Each row below is a small network's average activation on inputs in which a field has the value named, seen along a few directions.
Values that are neighbours, or in one group, have similar rows; names and order tell nothing.
In the rows, 500 means zero.
Strong random noise was added to every row along 13 fixed directions; ignore it. To show where, here is one row again and again, with new noise each time:
[456 541 565 438 461 441 534 466 279 552 441 572 435 562 494 517 586 570
 472 618 514 458 327 562 506]
[539 407 517 555 536 426 557 351 636 478 609 422 683 481 555 491 606 509
 604 526 378 512 521 507 517]
[292 515 482 579 487 289 353 409 520 528 541 615 551 435 483 386 505 485
 474 583 492 405 305 551 492]
[419 492 549 492 475 481 424 529 482 559 595 488 442 467 402 562 620 525
 490 484 416 374 520 464 435]
[507 420 454 593 482 542 492 517 496 441 431 421 528 418 543 436 410 563
 578 329 682 454 470 525 513]
[446 469 432 465 452 414 490 604 541 581 504 530 441 378 446 447 643 476
 493 584 371 489 368 489 397]
[495 501 454 515 486 385 567 514 582 500 451 641 490 603 465 470 496 548
 542 470 478 494 459 665 468]
[579 434 601 430 513 572 456 466 409 437 450 501 558 581 489 451 476 470
 455 500 414 405 533 453 584]
[515 575 547 519 476 466 689 553 664 583 528 513 552 434 569 586 542 402
 499 535 369 682 706 465 470]
[526 340 435 475 436 429 413 453 469 578 621 721 489 581 536 474 493 583
 571 635 508 417 666 664 356]
[587 287 490 542 286 511 587 539 476 654 432 289 540 380 530 464 549 597
 607 550 587 386 300 556 481]
[535 399 551 490 449 523 486 386 442 517 588 460 583 503 556 519 660 487
 518 669 410 473 605 456 498]
[404 532 586 524 538 420 400 359 391 363 495 658 521 862 349 504 632 549
 462 357 398 232 468 619 543]
[591 520 464 335 675 579 448 508 349 268 319 448 401 556 382 383 552 523
 466 494 435 508 193 457 636]
[472 502 545 666 396 572 557 452 572 339 396 526 581 503 545 480 595 598
 516 442 691 474 677 552 600]


Field V:
v8: [500 451 558 454 549 441 509 444 345 530 572 663 566 547 588 458 414 542
 493 440 451 438 547 532 396]
v10: [652 414 388 481 520 598 652 609 610 451 459 408 470 427 472 502 602 641
 605 308 472 555 514 521 422]
v6: [501 495 446 494 577 498 605 510 402 483 586 678 495 566 617 573 622 590
 638 386 533 553 689 557 305]
v3: [594 332 337 530 404 524 519 438 547 631 604 264 521 599 481 530 601 427
 572 477 397 465 467 522 378]
v4: [424 515 533 591 489 398 590 500 474 469 457 570 582 572 529 466 540 527
 503 362 512 403 404 541 478]
v17: [546 549 519 557 459 513 638 448 524 522 530 555 559 481 644 553 526 603
 533 591 675 635 614 561 527]
v2: [639 452 429 499 481 615 615 630 388 423 375 590 470 569 593 456 502 506
 456 377 559 563 614 495 411]
v1: [429 549 497 651 464 547 414 521 584 289 415 531 511 646 404 459 547 523
 437 312 614 380 523 538 596]
v15: [494 611 630 529 572 459 577 343 547 468 633 488 569 559 482 636 592 660
 492 499 506 539 521 518 579]
v5: [544 487 529 486 424 520 519 669 660 479 415 573 420 445 380 525 524 660
 537 512 582 450 476 595 519]
v13: [687 484 475 419 534 635 554 529 621 494 469 245 444 600 403 583 471 484
 557 511 477 532 409 475 607]
v12: [471 497 456 523 439 369 617 635 590 549 400 616 550 347 544 368 519 474
 422 553 410 565 329 509 427]
v16: [599 523 541 433 481 605 532 530 524 521 420 241 443 563 391 571 455 342
 454 537 389 522 472 413 611]
v7: [389 549 549 529 452 458 475 524 482 586 578 560 533 493 487 492 592 518
 460 404 456 361 501 471 425]
v11: [625 468 670 357 559 501 454 438 655 481 539 566 620 538 419 484 447 602
 523 573 315 406 490 517 637]
v9: [492 528 504 472 433 546 497 485 451 675 610 424 433 631 468 674 537 454
 537 523 476 462 614 497 427]
v14: [446 570 515 553 574 502 473 544 562 454 525 378 485 425 449 557 535 513
 532 388 541 483 369 417 530]
v18: [370 572 684 520 383 489 508 573 544 568 502 506 541 506 328 540 740 540
 395 357 313 208 462 436 505]
Each value of V is a pair of two hidden parts, and every pair occurs once (6 first parts, 3 second parts).
Question: Changing only the second part turns v13 into v17. v11 has the same second part as v13; what does that change turn v11 into?
Answer: v18
Question: Changing only the second part turns v1 into v2. v16 has the same second part as v1; what does that change turn v16 into?
Answer: v8
Question: Changing only the second part turns v5 into v4. v9 has the same second part as v5; what does that change turn v9 into?
Answer: v7

Field D:
d5: [549 636 556 383 639 660 575 612 397 373 408 467 370 498 503 595 518 420
 494 469 484 643 584 353 540]
d4: [548 346 448 435 578 386 478 613 387 495 540 942 642 564 661 261 441 514
 442 337 345 373 520 541 288]
d9: [544 450 312 504 396 343 478 505 558 731 555 564 431 821 428 544 409 475
 634 472 472 454 407 793 376]
d2: [682 257 375 227 420 693 355 571 178 437 360 401 255 687 280 444 842 642
 577 666 424 223 191 555 472]
d6: [410 465 387 521 620 450 379 424 367 411 518 490 552 412 542 351 485 440
 555 372 498 464 409 458 432]
d3: [334 597 462 581 182 519 572 556 220 612 359 538 323 555 475 506 852 593
 349 692 701 395 292 559 450]
d8: [400 619 422 524 750 293 422 557 803 419 567 826 580 252 559 371 277 578
 528 466 556 622 382 537 455]
d1: [423 350 539 571 266 218 535 505 699 822 540 492 735 528 582 406 403  81
 416 677  81 451 538 494 439]
d7: [714 444 592 347 619 508 561 416 750 349 461 575 538 429 379 410 428 796
 525 613 430 517 404 614 645]
d10: [548 403 411 500 482 365 552 447 324 684 521 476 501 555 644 502 238 400
 530 554 562 675 409 595 391]
Each value of D is a pair of two hidden parts, and every pair occurs once (5 first parts, 2 second parts).
Question: Changing only the second part turns d1 into d6. d5 has the same second part as d1; what does that change turn d5 into?
Answer: d2
Question: Changing only the second part turns d7 into d10. d3 has the same second part as d7; what does that change turn d3 into?
Answer: d4

Field C:
c17: [561 434 332 413 490 377 533 476 601 715 697 437 297 622 393 709 508 500
 696 782 457 641 522 728 350]
c3: [411 626 619 425 768 272 486 557 818 408 665 749 544 583 301 514 451 453
 479 303 120 450 562 536 479]
c12: [430 416 511 609 303 423 540 387 279 747 466 386 600 552 646 478 375 369
 466 494 578 414 377 523 442]
c16: [469 472 449 662 363 455 648 501 581 504 387 328 560 445 565 460 504 410
 502 478 545 584 461 509 541]
c6: [617 256 378 530 379 457 393 509 686 582 430 433 627 476 555 312 157 311
 471 582 461 507 453 548 526]
c13: [464 566 585 584 559 443 552 368 658 383 407 441 657 626 421 438 480 557
 525 282 465 375 350 560 669]
c9: [580 370 510 480 563 575 400 405 227 344 552 686 512 698 571 457 516 751
 612 422 725 295 493 615 476]
c18: [376 497 453 651 322 487 428 447 481 525 421 590 563 569 596 372 393 486
 456 489 754 415 537 579 552]
c5: [603 402 663 495 518 537 525 400 655 550 799 458 624 339 559 613 572 716
 557 608 454 486 714 449 499]
c7: [541 418 311 732 247 353 787 378 880 619 483 296 590 574 518 591 640 462
 660 630 521 689 619 751 482]
c15: [514 379 278 455 600 465 259 482 449 386 414 593 499 410 560 249 328 406
 563 562 545 534 363 526 465]
c10: [566 400 447 526 285 616 489 565 363 677 455 412 372 555 528 651 442 527
 560 624 711 470 619 578 429]
c8: [407 567 544 648 415 483 381 376 546 413 416 539 548 591 546 448 267 449
 385 661 786 504 505 572 724]
c4: [491 523 363 443 622 517 455 558 503 459 588 483 314 239 525 524 441 595
 566 677 695 741 420 473 441]
c1: [518 552 660 482 477 607 557 448 247 614 550 404 583 432 683 613 531 506
 503 507 585 495 565 344 510]
c14: [556 482 640 456 697 498 424 310 569 385 572 417 606 479 415 491 366 674
 600 359 502 385 451 530 662]
c2: [493 494 361 554 499 557 552 522 487 588 562 297 380 440 496 656 566 588
 688 393 668 561 499 537 380]
c11: [518 452 292 497 523 491 462 463 305 539 502 668 538 451 762 366 400 336
 418 632 548 699 599 457 370]
Each value of C is a pair of two hidden parts, and every pair occurs once (6 first parts, 3 second parts).
Question: Changing only the second part turns c5 into c16. c1 has the same second part as c5; what does that change turn c1 into?
Answer: c15
Question: Changing only the second part turns c13 into c14. c12 has the same second part as c13; what does that change turn c12 into?
Answer: c7
Question: Changing only the second part turns c10 into c9. c4 has the same second part as c10; what does that change turn c4 into?
Answer: c8
